Look-ups in named tables: a row name and a column name give one cell, copied from the table.

luz.tsv
	gim	sodup	mimepuf	ros	salunum	seguref	zul	gumi	biv
tak	-4.2	3.2	-1.1	-2.6	2.6	-1.6	-1.8	-6.0	-4.1
fetu	-0.1	-6.7	7.8	-9.3	-8.4	5.3	5.3	-5.5	-0.8
fad	1.6	2.5	-2.2	8.1	3.7	-1.7	-0.1	4.5	0.8
vivuv	-3.3	0.2	2.1	-2.2	1.4	0.1	-2.2	1.7	-3.7
kab	-3.0	2.7	1.9	0.7	2.5	0.0	-1.6	3.4	-2.4
vatat	0.0	0.2	-0.2	-0.1	0.3	-0.8	-1.3	0.4	0.0
fakezif	-0.7	1.3	-4.2	3.5	0.3	-3.8	-0.8	-1.0	-0.6
zela	-6.6	2.7	-1.3	2.3	4.1	0.9	0.5	-4.5	1.0
kuvuta	-1.2	0.3	-0.5	0.4	1.0	-0.2	-0.2	0.7	-1.7
puf	0.2	-1.6	-0.2	-0.5	-0.8	1.2	0.5	-0.2	1.5
sasen	0.3	-2.2	-1.8	-1.8	-3.8	-1.6	0.7	-3.0	-1.6
lavile	-2.1	-0.2	1.6	-2.1	1.1	0.1	-2.0	0.7	-2.3

fetu, sodup => -6.7
vatat, gim => 0.0
zela, seguref => 0.9
kab, zul => -1.6
fakezif, mimepuf => -4.2
vivuv, biv => -3.7
fakezif, gim => -0.7
fad, ros => 8.1
Row with the largest sodup: tak

nopopug:
	fogivi	nid	nonon	poro
sezit	0.53	0.44	0.50	0.70
riteb	0.48	0.60	0.52	0.48
git	0.50	0.53	0.59	0.47
nodobav	0.55	0.47	0.95	0.43
muf	0.56	0.37	0.66	0.76
loz	0.51	0.69	0.58	0.47
labut	0.18	0.76	0.65	0.46
vuf	0.51	0.74	0.21	0.78
rekepo	0.40	0.40	0.46	0.76

poro of loz = 0.47
nid of muf = 0.37
fogivi of labut = 0.18
fogivi of vuf = 0.51
nonon of labut = 0.65
nid of nodobav = 0.47
fogivi of git = 0.50
poro of rekepo = 0.76
poro of git = 0.47
poro of nodobav = 0.43
poro of vuf = 0.78
nonon of muf = 0.66
fogivi of riteb = 0.48
poro of labut = 0.46
nonon of riteb = 0.52
nid of rekepo = 0.40

Table nuda
,fon,gugerep
menirig,28,156
mar,11,182
kom,123,48
ret,6,198
zotipak,53,140
foput,14,161
tel,143,41
gutopeg,8,162
nimiv,162,36
fil,109,106
laranat,152,13
fasariz,20,159

fon of zotipak: 53
fon of gutopeg: 8
fon of menirig: 28
gugerep of menirig: 156
gugerep of laranat: 13
gugerep of mar: 182
fon of tel: 143

poneli:
	sono	poz	tol	fimebip	gata	sav	pufirik
sut	817	189	194	462	367	286	325
mutu	715	322	367	627	707	780	365
vot	230	869	652	530	625	620	783
der	349	768	562	532	704	562	821
kon	408	620	568	579	670	707	574

fimebip of kon = 579
fimebip of sut = 462
sono of mutu = 715
sono of der = 349
sono of kon = 408
gata of kon = 670
Which row has the largest gata? mutu

kapi
|  | ras | gorenut | kotika | fuzakug | memude | vogi | vugopu |
|---|---|---|---|---|---|---|---|
| zotabu | 58.39 | 35.12 | 55.88 | 22.12 | 30.55 | 19.28 | 48.87 |
| disir | 33.01 | 32.19 | 53.54 | 74.27 | 46.46 | 77.53 | 51.38 |
| pime | 41.09 | 14.30 | 67.14 | 45.19 | 28.79 | 32.29 | 58.51 |
| sudesu | 55.82 | 67.97 | 33.27 | 48.48 | 55.15 | 69.48 | 34.89 |
| ruz | 24.02 | 52.72 | 31.87 | 71.48 | 60.18 | 68.78 | 41.54 |
| mov | 51.66 | 79.07 | 18.51 | 27.10 | 58.76 | 32.78 | 29.33 |
| vom | 80.56 | 70.10 | 43.41 | 33.76 | 46.29 | 73.02 | 34.63 |
| garalu | 25.81 | 40.51 | 43.03 | 76.50 | 53.68 | 75.91 | 47.43 |

What is the vugopu of zotabu in kapi? 48.87
What is the memude of garalu in kapi? 53.68
What is the memude of pime in kapi? 28.79
What is the gorenut of vom in kapi? 70.10
What is the ras of zotabu in kapi? 58.39
What is the ras of pime in kapi? 41.09
Which row has the largest vugopu? pime

Table gasu
        zogama  sar  mavuma
ter         45   83      62
rus         42   62      41
nusave      16   85      80
dit         42   25      63

zogama of ter is 45
zogama of nusave is 16
mavuma of dit is 63
zogama of rus is 42
mavuma of rus is 41
mavuma of nusave is 80

Table vob
,reriz,vuzuze,tipame,kor
dazabu,7316,3775,104,1529
sif,8427,4524,5246,7927
ves,4465,6198,4881,3266
suvomub,6292,9666,4301,6210
non,2601,8842,2538,7210
budak,7173,2163,4217,4812
tir,5232,5660,5088,2995
givad,7006,8364,5416,8560
gugita,6299,6542,2665,7393
div,3805,6684,4899,4801

What is the vuzuze of dazabu in vob?
3775
What is the kor of div in vob?
4801
What is the tipame of givad in vob?
5416
What is the vuzuze of suvomub in vob?
9666
What is the kor of non in vob?
7210
What is the vuzuze of gugita in vob?
6542

vut
         moz  tikufes  befupaz  biko  duzilup  rikofiz  dotuza  kopoma
tugale   185       81       82   133      203      123     145     126
kuro     158      127      120   128       49      112     132     102
boz      150      116      103   102      100      113     107     112
tuvonu    51      133       91   102      115      135     172     114
kubu      84      109      145    88      173      122     123     150
nuboz    171       61      116   134      116      117      75     125
fepe      91      114      130   116      114      101     127     141
zod       60      111       92   127       83      134      62     113
lobuper  164      138      136    89      144      108     165     116
vizeg     57       92       92   167      165      106      88     110

What is the befupaz of kubu in vut? 145
What is the kopoma of nuboz in vut? 125
What is the biko of kubu in vut? 88
What is the dotuza of tugale in vut? 145
What is the biko of fepe in vut? 116
What is the dotuza of boz in vut? 107
What is the biko of zod in vut? 127
What is the dotuza of lobuper in vut? 165
What is the tikufes of lobuper in vut? 138
What is the moz of zod in vut? 60
What is the tikufes of kubu in vut? 109
What is the biko of tuvonu in vut? 102
What is the kopoma of kuro in vut? 102
What is the dotuza of vizeg in vut? 88
What is the moz of kuro in vut? 158
Which row has the largest biko? vizeg

